These are the activations of a small network on made-up records, seen along a few directions, one row for each record.
After each row come some of the record's fields: Kupe, Ruked, Larul, Ral.
A field that a record lacks is written absent.
Other fields move the rows too, some of them a lot.
In the rows, zero is written as 500.
Strong random noise was added to every row along 11 fixed directions; ignore it. To show where, here is one row again and again, with new noise each time:
[573 510 278 540 512 405 640 775 469 653 538 482 528 527 452 495 435 447
 320 553 589 623 544 510 652 658 335 514 588 340 525 624 453]
[599 543 533 473 535 604 389 524 438 340 407 551 372 404 485 463 555 484
 715 434 419 510 480 522 417 650 547 694 565 727 489 782 531]
[359 575 519 713 480 418 558 491 601 561 475 644 594 435 453 434 473 575
 496 357 454 556 610 392 540 473 592 738 419 397 514 519 560]
[341 625 503 635 389 494 393 468 645 451 563 510 424 419 373 429 438 472
 584 443 439 488 518 307 635 407 583 610 495 532 530 491 622]
[439 353 528 366 568 532 603 510 486 623 494 587 619 598 665 452 596 510
 512 549 508 464 391 620 489 479 492 474 683 356 579 445 557]
[264 370 561 489 600 633 420 522 654 495 580 447 451 472 194 429 489 589
 807 534 349 684 441 701 467 142 542 727 543 228 658 472 445]
[511 689 612 452 499 680 471 457 811 399 671 530 475 552 502 613 638 373
 668 507 525 424 646 380 561 374 499 577 493 633 518 694 871]
[482 660 487 596 321 509 544 499 625 618 627 584 628 566 529 506 517 439
 505 499 579 482 568 353 710 448 467 543 541 473 517 557 732]
[546 520 465 515 256 419 300 369 148 351 509 472 249 456 463 391 336 606
 655 595 464 420 267 413 494 432 505 322 717 650 482 509 335]
[558 488 404 531 495 529 522 448 509 683 312 448 554 457 725 414 588 366
 107 481 552 438 522 460 465 838 484 501 557 569 547 395 700]
[655 661 274 555 392 619 613 807 358 729 540 408 466 598 319 564 532 522
 559 395 679 576 598 570 599 578 264 662 603 522 457 723 449]
[357 534 492 458 388 583 628 542 371 479 587 502 372 650 437 500 533 508
 918 402 568 343 321 558 546 237 538 602 856 506 491 575 497]
[463 500 436 626 454 518 364 412 284 627 390 374 332 426 330 424 438 781
 368 412 479 528 547 513 272 418 436 503 414 484 507 283 290]

[463 340 459 398 794 552 291 597 572 360 423 309 224 332 287 448 460 529
 382 590 342 655 502 609 318 578 459 496 383 468 600 447 328]
Kupe=p3, Ruked=absent, Larul=c2, Ral=s1
[393 525 345 695 371 352 529 693 422 466 596 431 404 463 270 447 312 466
 674 401 471 613 437 434 716 423 522 595 558 471 426 559 313]
Kupe=p4, Ruked=absent, Larul=c2, Ral=s2
[282 435 558 707 497 361 550 484 656 724 384 741 852 395 467 298 428 556
 337 486 405 738 507 526 663 553 640 794 373  91 665 374 507]
Kupe=p2, Ruked=u2, Larul=c1, Ral=s1
[809 595 393 545 317 775 414 376 516 425 509 116 348 510 379 594 540 149
 578 646 578 602 510 700 467 521 399 582 628 719 517 746 748]
Kupe=p2, Ruked=absent, Larul=c2, Ral=s2
[492 502 442 698 447 123 518 402 326 236 331 650 379 316 758 373 326 407
 299 423 415 361 408 191 520 863 713 424 547 720 378 545 448]
Kupe=p3, Ruked=absent, Larul=c2, Ral=s2
[471 407 612 446 606 302 399 375 507 241 515 576 435 409 604 480 393 538
 428 597 369 471 440 373 434 508 612 282 407 532 476 430 405]
Kupe=p1, Ruked=absent, Larul=c2, Ral=s2
[727 326 400 322 561 347 445 588 228 249 458 556 374 426 630 462 386 463
 563 722 413 519 303 571 466 728 454 288 691 592 477 765 301]
Kupe=p5, Ruked=absent, Larul=c2, Ral=s1
[160 467 479 548 472 448 610 627 846 681 709 590 730 575 422 461 489 445
 561 487 486 519 506 400 833 244 541 543 503 188 583 316 645]
Kupe=p3, Ruked=absent, Larul=c2, Ral=s1
[546 679 374 519 516 540 547 478 523 257 451 250 102 451 306 640 425 345
 459 545 608 342 565 440 367 457 486 505 592 614 473 614 527]
Kupe=p1, Ruked=u2, Larul=c1, Ral=s2
[551 362 631 362 821 274 554 487 484 341 624 679 490 527 638 667 487 832
 369 565 439 456 696 428 222 355 429 143 211 431 380 441 264]
Kupe=p3, Ruked=absent, Larul=c2, Ral=s2
[477 507 518 652 301 532 349 365 118 612 367 565 486 431 320 409 438 933
 737 324 435 506 474 566 295 310 516 626 419 534 431 395 164]
Kupe=p5, Ruked=u2, Larul=c1, Ral=s2
[384 595 653 582 488 456 424 421 573 300 636 503 353 508 412 507 455 506
 667 428 451 502 487 368 531 331 602 517 450 591 475 496 521]
Kupe=p4, Ruked=absent, Larul=c2, Ral=s1
[623 376 669 243 817 563 358 510 504 457 383 643 562 434 646 527 632 713
 354 536 397 535 599 567 238 690 461 395 250 553 514 475 381]
Kupe=p1, Ruked=u2, Larul=c1, Ral=s2
[318 487 377 428 523 340 443 715 558 393 608 433 337 449 368 468 334 437
 476 548 467 431 382 295 739 502 499 302 535 485 484 377 342]
Kupe=p6, Ruked=absent, Larul=c2, Ral=s1
[ 85 285 490 430 567 419 555 553 588 656 428 549 609 495 637 316 527 472
 461 356 407 328 272 417 644 509 678 465 632 396 541  88 479]
Kupe=p3, Ruked=absent, Larul=c2, Ral=s1
[209 346 406 439 784 349 658 818 549 533 427 487 449 483 441 441 459 498
 391 329 467 483 421 484 570 625 574 544 500 340 496 294 244]
Kupe=p6, Ruked=absent, Larul=c2, Ral=s2
[477 440 464 524 424 622 362 506 555 616 378 526 668 390 529 391 573 456
 568 404 394 524 480 517 575 657 566 654 442 614 508 471 580]
Kupe=p5, Ruked=absent, Larul=c2, Ral=s2
[461 412 583 551 411 424 233 390 381 599 483 498 556 432 520 324 414 637
 312 546 398 644 387 441 554 577 505 346 357 490 556 206 363]
Kupe=p4, Ruked=absent, Larul=c2, Ral=s1
[551 660 399 519 267 521 683 408 230 720 505 399 501 706 529 659 518 678
 420 398 777 194 551 448 406 310 363 286 550 547 357 268 402]
Kupe=p1, Ruked=absent, Larul=c1, Ral=s2
[626 525 460 448 382 601 306 596 391 716 514 495 596 489 315 431 454 644
 453 655 524 719 477 614 610 525 315 486 424 361 610 494 360]
Kupe=p2, Ruked=u2, Larul=c1, Ral=s1
[472 565 443 532 477 550 758 667 468 786 501 546 691 667 448 587 571 577
 499 369 687 500 597 620 550 431 401 634 496 309 481 460 440]
Kupe=p2, Ruked=absent, Larul=c1, Ral=s1
[406 463 439 351 506 445 467 715 335 485 561 553 408 530 400 471 429 644
 684 477 493 432 363 450 609 438 464 381 590 487 461 457 224]
Kupe=p2, Ruked=u2, Larul=c2, Ral=s2
[576 507 451 676 158 606 333 346 394 845 358 519 797 428 385 316 440 557
 411 642 500 742 428 664 627 541 443 695 495 286 672 428 530]
Kupe=p1, Ruked=u2, Larul=c1, Ral=s1
[389 435 582 390 567 695 399 459 505 600 335 531 522 467 519 398 651 572
 579 394 441 430 419 596 392 552 572 655 543 552 580 391 534]
Kupe=p1, Ruked=u2, Larul=c2, Ral=s1
[289 471 506 570 493 716 285 553 612 701 444 315 502 430 200 367 535 569
 540 341 405 672 492 592 532 420 523 731 352 433 606 221 438]
Kupe=p1, Ruked=absent, Larul=c2, Ral=s2
[440 569 771 492 614 420 204 235 602 122 498 639 342 312 444 515 430 717
 586 509 299 428 591 270 295 374 672 418 179 680 465 479 438]
Kupe=p1, Ruked=absent, Larul=c2, Ral=s1
[605 401 413 533 525 561 354 605 360 485 282 475 474 310 432 353 479 465
 571 456 359 682 412 647 466 803 535 744 527 607 521 682 372]
Kupe=p5, Ruked=u1, Larul=c1, Ral=s2
[499 568 499 771 430 415 346 367 589 277 561 391 340 337 279 463 331 449
 563 518 364 683 578 426 492 387 586 618 361 540 499 614 523]
Kupe=p5, Ruked=absent, Larul=c2, Ral=s1
[695 505 566 530 334 412 511 407 223 685 466 753 772 573 601 456 464 744
 446 631 575 624 472 603 500 526 399 462 486 325 542 573 372]
Kupe=p1, Ruked=u2, Larul=c2, Ral=s1
[470 348 553 476 488 549 518 506 456 728 439 664 781 530 590 367 577 580
 568 516 449 638 394 693 550 529 509 652 585 312 606 503 509]
Kupe=p5, Ruked=u1, Larul=c2, Ral=s1
[320 446 656 347 592 623 461 343 480 488 410 506 392 545 579 451 620 586
 563 433 486 296 387 529 323 380 614 475 596 536 560 269 526]
Kupe=p2, Ruked=u2, Larul=c2, Ral=s1
[464 231 564 319 683 754 440 366 545 417 269 386 448 420 565 420 666 349
 665 550 350 488 324 842 239 556 620 693 686 534 628 513 598]
Kupe=p3, Ruked=absent, Larul=c1, Ral=s1

Which values does each new row have?
[320 623 487 475 503 477 348 444 536 198 485 301  87 404 474 501 445 388
 519 322 454 176 431 159 478 525 662 338 522 899 379 312 516]
Kupe=p1, Ruked=absent, Larul=c2, Ral=s2
[502 476 405 372 726 407 674 682 632 436 609 452 422 568 515 653 501 464
 348 560 568 423 610 446 479 492 388 321 481 421 462 529 481]
Kupe=p1, Ruked=absent, Larul=c2, Ral=s1
[593 596 487 654 333 551 575 234 498 345 382 376 385 469 526 498 477 193
 521 589 563 464 431 576 443 521 623 679 727 562 554 676 756]
Kupe=p2, Ruked=u2, Larul=c2, Ral=s2
[418 375 511 445 519 546 523 389 394 520 463 404 427 539 485 489 511 578
 580 509 487 426 394 641 340 303 529 446 612 431 516 347 407]
Kupe=p5, Ruked=u1, Larul=c1, Ral=s2
[784 594 446 585 534 430 619 431 415 604 561 426 471 589 597 661 513 609
 106 580 661 548 767 497 284 524 268 300 363 475 437 544 537]
Kupe=p5, Ruked=u1, Larul=c1, Ral=s1
[620 405 438 615 424 434 619 445 278 565 376 522 544 510 512 412 439 458
 465 623 539 678 374 746 442 581 473 662 719 306 594 662 438]
Kupe=p3, Ruked=u2, Larul=c2, Ral=s1
[408 341 556 379 451 503 471 390 377 501 366 517 522 521 793 351 571 354
 482 480 465 333 204 506 537 685 647 394 739 635 523 299 557]
Kupe=p4, Ruked=absent, Larul=c2, Ral=s2
[673 482 448 494 527 370 441 438 403 231 554 453 319 429 536 591 400 513
 497 607 449 453 544 420 378 505 468 277 457 665 389 647 419]
Kupe=p5, Ruked=absent, Larul=c2, Ral=s2
[528 342 582 565 600 555 342 211 546 356 447 340 416 369 371 521 454 601
 501 618 327 637 583 687 164 265 547 494 299 423 545 405 434]
Kupe=p5, Ruked=absent, Larul=c1, Ral=s2
[426 501 589 394 601 287 673 586 661 372 709 790 625 591 562 572 426 524
 570 703 517 501 498 411 671 335 504 384 554 205 558 656 522]
Kupe=p1, Ruked=u2, Larul=c2, Ral=s1
[666 625 491 628 419 446 353 373 531 474 542 430 493 415 392 580 390 594
 258 606 507 610 722 389 431 474 401 366 188 507 471 459 473]
Kupe=p2, Ruked=absent, Larul=c1, Ral=s2
[629 588 473 668 467 558 586 433 669 455 530 444 506 469 345 568 471 334
 500 664 534 717 641 647 476 423 447 753 518 325 602 799 701]
Kupe=p3, Ruked=u2, Larul=c1, Ral=s1
[437 442 461 466 369 520 327 622 483 606 613 523 610 473 240 404 373 601
 680 655 426 718 387 574 738 334 428 507 486 270 604 466 319]
Kupe=p2, Ruked=u2, Larul=c2, Ral=s2
[390 326 676 568 467 258 467 287 130 356 435 766 482 472 635 330 385 811
 735 448 344 485 258 523 337 360 688 475 633 452 474 459 216]
Kupe=p5, Ruked=u1, Larul=c2, Ral=s1
[482 468 354 398 731 312 679 688 428 326 507 487 248 496 519 622 438 569
 396 475 541 305 560 396 355 534 439 302 543 518 387 544 305]
Kupe=p3, Ruked=absent, Larul=c1, Ral=s1
[623 593 667 329 693 603 319 448 650 332 489 556 424 433 554 629 608 586
 408 514 466 416 706 385 318 590 474 370 192 727 457 527 556]
Kupe=p2, Ruked=absent, Larul=c1, Ral=s1
